130	114	118	130	118	154	137
136	141	115	139	135	135	122
124	144	130	133	134	114	138
=> 134

126	110	129	126	137	120	125
127	151	124	130	119	137	131
130	102	133	126	136	119	125
=> 136

134	127	120	123	128	126	129
129	129	128	133	133	127	120
141	144	105	140	123	126	137
=> 123

140	138	110	106
138	138	122	124
140	138	109	105
=> 138

126	120	131	130	149	140	134
130	134	124	130	108	122	127
128	118	130	130	150	139	135
=> 150

110	144	107	146	134	107
114	147	105	153	137	103
125	143	109	150	121	106
=> 150

123	122	124	110	115	121	117
123	122	123	107	113	120	115
137	131	139	125	130	122	142
=> 130

155	126	116	141	121
140	122	128	132	128
147	120	126	143	131
=> 126

141	139	119	135	138	115
131	133	104	157	114	132
143	141	122	132	144	110
=> 132

125	106	123	111	146	136	117
136	119	134	118	125	119	141
126	134	131	124	144	139	122
=> 144
---
140  126  106  123  128
151  128  106  117  144
119  132  154  134  133
-> 117

145  105  152  114  117  147
147  111  144  131  108  132
-> 108

147  144  140  104  115  149
116  118  125  140  127  114
152  145  135  109  112  153
-> 127

122  148  125  124  144  110
 98  140  113  122  118  129
-> 118

126  113  141  105  116
133  116  121  125  121
-> 125

130  104  105  130  122  119  132
134  111  140  131  151  120  126
-> 120
---
Input:
[[114 112 148 107]
 [104 109 138 119]
 [144 141 123 126]]
Output: 112

Input:
[[156 117 113 137 128]
 [149 124 114 137 132]
 [156 117 113 137 128]]
Output: 117

Input:
[[154 149 112 115 127]
 [126 106 134 116 105]
 [150 124  99 146 102]]
Output: 149

Input:
[[111 110 154 100 158 132  98]
 [130 129 137 111 152 116 107]
 [108 113 151 102 151 140 100]]
Output: 110

Input:
[[152 113 107 146 145 106 113]
 [117 114 147 130 108 138 142]
 [151 130 103 158 115 116 158]]
Output: 113

Input:
[[147 152 147 110 145 144]
 [145 152 145 110 143 148]
 [150 156 148 113 139 151]]
Output: 152

Input:
[[112 145 117 150 125 142]
 [143 124 147 115 134 115]
 [144 123 148 113 134 113]]
Output: 145

Input:
[[139 141 151 142 130 111]
 [110 128 138 148 118 113]
 [138 106 115 157 109 115]]
Output: 141

Input:
[[152 129 130 128]
 [130 142 133 128]
 [132 133 129 153]]
Output: 129

Input:
[[105 144 130 124 117 142 123]
 [130 109 131 120 132 147 123]
 [126 108 135 124 132 142 123]]
Output: 144
---
array([[102, 108, 133, 129, 116, 119],
       [152, 140, 116, 150, 142, 138],
       [102, 133, 131,  98, 135, 136]]) result: 138

array([[135, 143, 117, 125, 109, 120, 103],
       [121, 120, 121, 136, 134, 134, 126],
       [125, 125, 130, 128, 123, 128, 133]]) result: 126

array([[131, 143, 122, 105, 133],
       [139, 150, 141, 105, 123],
       [127, 128, 128, 128, 128]]) result: 123

array([[146, 140, 134, 140, 121, 142, 131],
       [155, 155, 151, 132, 157, 151, 132],
       [112, 113, 115, 126, 113, 134, 151]]) result: 132

array([[128, 128, 128, 128, 127, 127, 128],
       [131, 156, 140, 139, 134, 123, 120],
       [107, 135, 119, 111, 130, 135, 136]]) result: 120

array([[123, 116, 124, 157, 118, 118],
       [119, 122, 109, 131, 133, 132],
       [124, 130, 135, 134, 122, 122]]) result: 132

array([[132, 132, 125, 130, 129, 131],
       [122, 125, 125, 132, 124, 134],
       [150, 137, 128, 129, 121, 131]]) result: 134

array([[127, 139, 145, 108, 112, 117],
       [148, 151, 126, 133, 119, 151],
       [126, 132, 125, 129, 129, 147]]) result: 151
---
[[132 122 129 128 107 127]
 [141 136 134 128 140 125]] out 141, 107

[[130 130 128 131 134]
 [117 133 111 109 132]
 [135 120 123 132 106]] out 135, 106

[119 106 139 149] out 149, 106

[[123 118 132 118 124 148 148]
 [141 124 114 108  99 124 128]
 [144 153 133 155 148 108 107]] out 155, 99

[105 148 122 125 112] out 148, 105

[136 106 109 146 143] out 146, 106
---
[[121 135 116 131 124 107]
 [120 136 115 131 123 105]
 [142 116 133 118 120 137]] yields 118

[[118 111 109 119 128 107]
 [126 101 130 113 138 140]
 [128 104 126 108 136 146]] yields 108

[[122 117 121 134 140 136]
 [138 131 145 113 118 118]
 [134 102 143 122 146 139]] yields 122

[[129 129 134 118 124]
 [130 120 118 128 121]
 [128 104 112 128 113]] yields 112

[[135 150 118 134 116]
 [130 130 125 133 131]
 [144 139 136 117 119]] yields 136

[[117 144 157 141]
 [ 99 122 136 115]
 [113 106 106 135]] yields 106

[[139 112 138 119 142]
 [102 142 130 139 142]
 [132 121 109 123 141]] yields 109
---
[[133 129 107 129 118 127 113]
 [132 118 135 131 106 124 105]
 [120 134 132 117 126 131 152]] gives 106

[[129 124 125 123 132 124]
 [128 123 128 123 128 127]
 [114 130 139 132 106 143]] gives 114

[135 101 132 125 132 130] gives 125

[119 106 128 129 137] gives 119

[143 113 133 126 133 101 112] gives 112

[[135 116 133 102 157]
 [111 105 139 129 135]] gives 105
---
105  122  122  110  109  142  137
129  112  128  129  104  121  134
126  148  134  133  138  130  125
=> 128

111  122  144  128
122  103   98  119
=> 98

146  135  138  119  135  106  146
124  124  149  156  128  116  136
146  131  147  140  134  106  146
=> 149

117  140  141  127  117  124   98
123  138  132  123  111  109  142
=> 132

113  145  121  113  109  117  151
150  148  134  105  117  148  132
=> 134

112  123  131  129  123  158
112  131  107  129  125  138
=> 107

113  111  138  118  154  116
135  154  122  153  106  146
132  113  128  122  130  119
=> 122

141  109  131  142  109
152  133  145  115  103
119  113  135  120  119
=> 145

131  127  135  141  111  117
155  111  111  129  123  117
=> 111

125  140  155  116  119
124  129  115  130  115
=> 115
---
[[123 143 117 146 113 120 121]
 [116 130 108 111 107 107 102]
 [106 123 125 120 133 129 121]] 143

[[101 101 115 139]
 [100 100 120 139]
 [146 146 104 132]] 101

[[110 149 123 122 129]
 [127 109 119 124 134]
 [117 104 139 126 142]] 149

[[123 124 122 141]
 [124 113 122 149]
 [131 134 121 117]] 124

[[113 126 128 130 122 136 146]
 [145 128 129 121 119 126 129]
 [128 124 127 123 127 119 105]] 126

[[110 140 114 127 118]
 [104 138 110 133 135]
 [112 104 109 134 136]] 140
